These are the activations of a small network on made-up records, seen along a few directions, one row for each record.
Each row is followed by the record's values for the fields W, H, S, B.
A field that a record lacks is written absent.
Other fields move the rows too, some of them a lot.
In the rows, zero is written as 500.
Random noise pushes rows far along 14 fixed directions. That doesn't count. These rows show it; they differ only by the noise:
[332 713 664 416 422 232 482 756 408 581 435 554 725 475 412 334 503 239
 193 377 516 468 224 671 468 521 355 409 473 628]
[591 319 232 541 493 635 410 323 741  93 660 447 494 715 514 687 509 772
 553 605 428 454 548 554 420 538 573 611 442 300]
[637 563 665 566 485 626 514 412 703 200 593 643 361 422 438 334 863 505
 583 409 797 519 636 552 372 832 221 469 622 246]
[803 372 151 564 352 744 368 248 393 487 382 450 245 292 342 422 660 327
 496 472 473 511 745 400 505 400 450 556 525 578]
[373 492 466 510 454 430 403 475 508 323 466 366 365 410 510 305 704 301
 356 490 617 448 582 644 354 644 334 358 563 468]
[530 416 290 560 589 562 545 563 454 511 654 471 355 420 364 340 320 351
 593 408 381 734 464 156 479 583 622 609 497 491]
[414 248 521 425 361 420 530 414 527 670 526 627 669 565 430 485 445 419
 371 441 578 508 375 638 455 465 498 578 654 462]
[429 435 340 501 335 714 513 174 860 221 826 415 784 626 374 502 509 509
 530 386 647 560 327 668 377 538 257 518 584 268]
[349 354 882 471 471 543 609 507 438 627 695 684 680 547 729 523 189 801
 704 493 490 618 423 514 426 506 666 725 425 366]
[530 371 805 269 402 516 399 455 541 817 580 652 449 459 540 757 465 624
 481 553 697 772 535 362 439 497 602 493 723 496]
[592 405 463 533 500 675 517 325 554 597 718 529 502 481 488 712 433 650
 494 458 394 593 472 333 568 254 639 611 603 490]
[358 773 579 540 582 345 368 567 230 516 436 335 444 398 602 548 343 484
 409 639 372 344 372 482 639 347 542 369 462 545]
[390 462 522 677 558 461 384 608 259 645 474 449  98 287 617 366 462 506
 613 607 628 315 600 276 576 751 616 457 579 183]
[663 571 662 412 174 673 360 339 384 443 605 632 648 368 537 336 709 484
 530 303 467 590 520 222 292 676 294 649 447 470]
[452 473 363 609 616 440 618 787 606 676 507 563 380 473 315 497 426 403
 487 434 719 480 391 484 647 655 572 423 618 315]
[270 262 458 493 499 351 615 753 655 698 604 529 716 674 561 729 445 599
  74 387 358 429 338 815 495 172 770 551 474 654]

[456 319 428 416 202 507 485 648 416 659 421 531 726 499 617 347 789 382
 164 216 313 424 548 505 278 476 475 608 341 747]	(W w2; H h1; S s2; B b4)
[318 259 362 550 471 637 611 395 387 544 541 342 569 453 689 557 431 547
 599 407 420 446 610 455 462 400 581 525 472 490]	(W w2; H h3; S s3; B b2)
[682 379 537 541 434 610 516 264 513 599 608 614 400 460 468 471 563 572
 538 529 445 600 578 405 488 367 558 699 600 491]	(W w2; H h2; S s1; B b3)
[617 620 514 504 527 492 420 315 435 484 517 517 362 399 324 522 445 432
 519 611 551 555 438 441 609 434 475 500 641 460]	(W w2; H h3; S s2; B b2)
[566 303 223 532 653 432 543 400 439 480 376 404 416 562 480 638 597 395
 386 512 273 366 584 377 615 301 589 428 630 705]	(W absent; H h3; S s2; B b4)
[617 477 519 510 389 463 335 519 343 321 373 588 545 522 574 382 567 583
 489 534 339 309 553 542 425 600 522 640 254 521]	(W absent; H h3; S s2; B b1)
[121 535 390 439 547 453 351 512 669 459 860 140 598 635 648 720 294 633
 563 576 486 553 272 186 445 656 622 328 572 272]	(W absent; H h3; S s3; B b4)
[589 745 529 496 754 438 507 378 358 109 438 396 524 513 488 546 593 486
 684 535 325 424 478 192 622 578 374 327 571 581]	(W absent; H h3; S s3; B b2)
[546 795 677 686 509 590 375 568 546 374 773 644 452 433 406 298 340 572
 444 526 542 425 267 689 541 496 420 704 285 205]	(W w2; H h3; S s2; B b1)
[295 710 486 352 320 409 190 542 353 533 660 228 538 394 532 360 329 370
 393 540 322 693 314 193 334 585 545 453 366 607]	(W w4; H h1; S s2; B b1)
[444 526 451 530 776 437 691 554 720 494 634 530 469 586 312 483 384 306
 431 447 601 664 326 531 575 467 409 424 699 455]	(W w2; H h3; S s2; B b4)
[466 230 644 434 254 533 373 335 659 687 657 659 507 533 459 386 539 505
 450 537 741 550 482 643 330 639 464 647 636 261]	(W w4; H h2; S s1; B b3)
[326 292 684 461 455 436 306 261 524 572 549 385 260 434 618 395 664 473
 457 676 650 434 630 477 383 656 466 366 739 385]	(W absent; H h1; S s1; B b3)
[235 660 671 364 494 404 491 645 528 676 292 315 495 484 663 537 347 480
 601 664 828 552 535 805 492 590 410 203 508 526]	(W w4; H h1; S s2; B b3)
[640 536 612 568 491 479 661 517 681 585 571 727 490 427 282 444 848 388
 287 291 652 534 474 592 537 444 403 509 737 496]	(W w2; H h3; S s1; B b1)
[863 685 488 348 314 686 337 799 462 816 325 607 466 413 488 822 697 644
 371 392 457 573 661 244 552 403 621 493 299 781]	(W w3; H h3; S s3; B b3)
[550 526 396 703 515 430 409 780 208 467 241 548 310 466 602 206 418 519
 493 586 352 188 594 619 530 610 596 659 135 424]	(W w2; H h1; S s3; B b3)
[342 377 153 574 413 488 538 584 559 407 516 378 756 692 548 581 477 559
 340 398 378 216 352 635 518 444 532 527 367 406]	(W w2; H h3; S s2; B b1)
[396 732 495 644 551 722 458 613 533 487 656 287 243 253 560 306 485 427
 614 424 646 576 606 442 471 595 416 383 368 403]	(W w3; H h3; S s3; B b4)
[389 408 442 400 461 309 537 629 263 356 420 486 731 601 645 433 456 456
 445 408 177 491 439 311 353 578 567 593 343 655]	(W w2; H h3; S s1; B b2)
[684 537 661 598 427 538 652 495 385 466 545 812 686 433 488 338 709 492
 405 212 313 454 465 430 458 441 422 758 441 560]	(W w2; H h3; S s3; B b2)
[498 540 205 529 706 492 606 785 672 409 540 363 209 413 269 445 483 238
 529 423 641 789 564 359 485 687 543 335 547 526]	(W w4; H h3; S s1; B b2)
[644 912 858 540 586 567 534 654 518 562 549 648 417 298 437 590 640 558
 435 433 595 567 476 513 637 396 438 412 520 562]	(W w4; H h1; S s1; B b2)
[567 673 491 535 717 559 360 390 439 327 582 313 351 443 495 547 462 484
 443 594 243 506 514 379 584 249 549 419 433 693]	(W absent; H h3; S s2; B b4)
[441 438 741 335 401 657 587 645 697 562 606 558 657 552 721 588 656 669
 519 315 588 725 648 474 253 614 460 507 388 601]	(W w4; H h3; S s3; B b3)
[700 573 282 507 345 599 435 206 468 446 400 466 671 563 470 673 546 620
 594 559 395 329 449 365 632 409 420 511 547 474]	(W w4; H h1; S s1; B b4)
[288 615 472 407 653 290 540 565 511 217 585 314 597 602 516 572 502 417
 418 492 341 606 386 370 435 536 484 337 566 617]	(W w4; H h2; S s3; B b2)
[498 586 633 394 528 382 582 526 513 585 431 556 677 544 462 658 579 458
 494 434 594 489 399 409 577 529 402 341 678 563]	(W absent; H h3; S s2; B b1)
[582 396 599 509 240 703 346 175 452 508 581 601 574 477 548 425 424 616
 593 568 572 397 514 640 437 463 388 700 419 291]	(W w4; H h3; S s1; B b4)
[513 482 399 802 600 627 652 386 481 498 547 527 541 559 592 547 313 798
 779 574 452 147 420 538 768 428 615 621 478 193]	(W w3; H h1; S s1; B b4)
[498 454 340 376 567 302 362 687 352 530 451 457 442 640 575 611 382 543
 488 596 300 547 420  34 470 696 695 542 482 506]	(W w2; H h3; S s3; B b4)
[408 477 506 563 552 545 476 691 778 332 691 490 332 556 480 509 510 618
 447 556 680 563 537 746 397 639 559 518 401 285]	(W w2; H h2; S s2; B b1)
[168 414 487 283 245 487 505 476 650 188 569 257 851 619 709 525 662 516
 498 362 560 599 546 611 127 758 331 357 402 555]	(W w4; H h3; S s3; B b2)

Which values does each new row have?
[470 753 354 375 329 606 223 261 505 475 521 274 693 554 406 561 135 422
 478 687 498 556 266 706 522 288 330 454 357 521]	(W w2; H h1; S s3; B b3)
[550 385 793 539 555 407 352 435 330 466 520 679 301 508 663 365 541 613
 348 665 296 401 607 598 413 390 601 738 411 517]	(W w4; H h2; S s3; B b3)
[415 483 664 446 455 557 404 565 464 650 483 445 338 407 718 751 490 741
 597 614 701 533 660 451 484 577 609 393 545 368]	(W w2; H h1; S s3; B b2)
[446 604 707 558 552 507 449 562 493 666 770 570 336 332 395 360 380 451
 463 486 561 645 360 349 535 511 570 570 546 382]	(W w4; H h3; S s1; B b1)
[498 488 635 547 474 541 590 533 480 603 530 619 696 558 597 484 437 664
 648 428 456 381 430 432 561 538 535 587 415 430]	(W absent; H h3; S s1; B b3)
[671 708 574 357 434 574 446 394 533 582 540 518 540 476 504 771 663 525
 482 447 558 647 493 169 520 465 350 392 691 530]	(W w2; H h3; S s2; B b4)
[401 365 206 544 443 730 443 331 804 711 743 249 431 481 399 654 449 444
 250 466 566 576 473 668 522 128 566 424 588 515]	(W w2; H h3; S s1; B b3)
[554 301 361 514 435 635 464 278 624 668 620 549 475 464 244 445 324 384
 631 514 714 573 409 517 588 513 493 544 670 320]	(W absent; H h3; S s1; B b1)
[605 489 531 486 538 634 696 527 547 447 361 498 483 460 600 470 765 471
 481 344 482 585 777 621 407 382 401 466 428 769]	(W w2; H h3; S s2; B b3)
[755 513 426 470 567 676 688 578 490 421 280 595 430 407 414 288 514 355
 746 383 520 779 751 489 439 582 399 535 347 730]	(W w4; H h1; S s1; B b4)
[468 448 455 525 549 492 532 472 442 796 512 483 414 468 532 668 315 556
 621 576 562 501 450 269 653 474 640 470 676 377]	(W w4; H h3; S s1; B b4)
[318 595 558 636 677 297 847 690 418 557 368 444 599 503 645 429 612 449
 506 390 406 358 479 521 589 470 510 381 583 626]	(W w2; H h2; S s1; B b3)
[483 244 413 578 545 652 494 394 777 387 756 532 392 657 536 623 423 764
 567 571 549 523 552 549 435 552 654 655 508 230]	(W w4; H h3; S s3; B b4)
[374 537 709 446 464 708 577 667 530 810 701 377 569 412 775 733 573 748
 683 334 503 617 583  20 476 589 640 387 496 535]	(W absent; H h2; S s2; B b3)
[546 532 549 509 621 462 600 567 308 654 392 565 411 438 479 347 292 359
 541 523 381 629 519 498 554 351 557 605 424 678]	(W w2; H h3; S s2; B b3)
[513 377 607 443 701 456 797 500 435 669 428 561 573 514 482 445 283 427
 686 462 390 752 519 433 562 335 609 540 535 813]	(W absent; H h3; S s1; B b3)
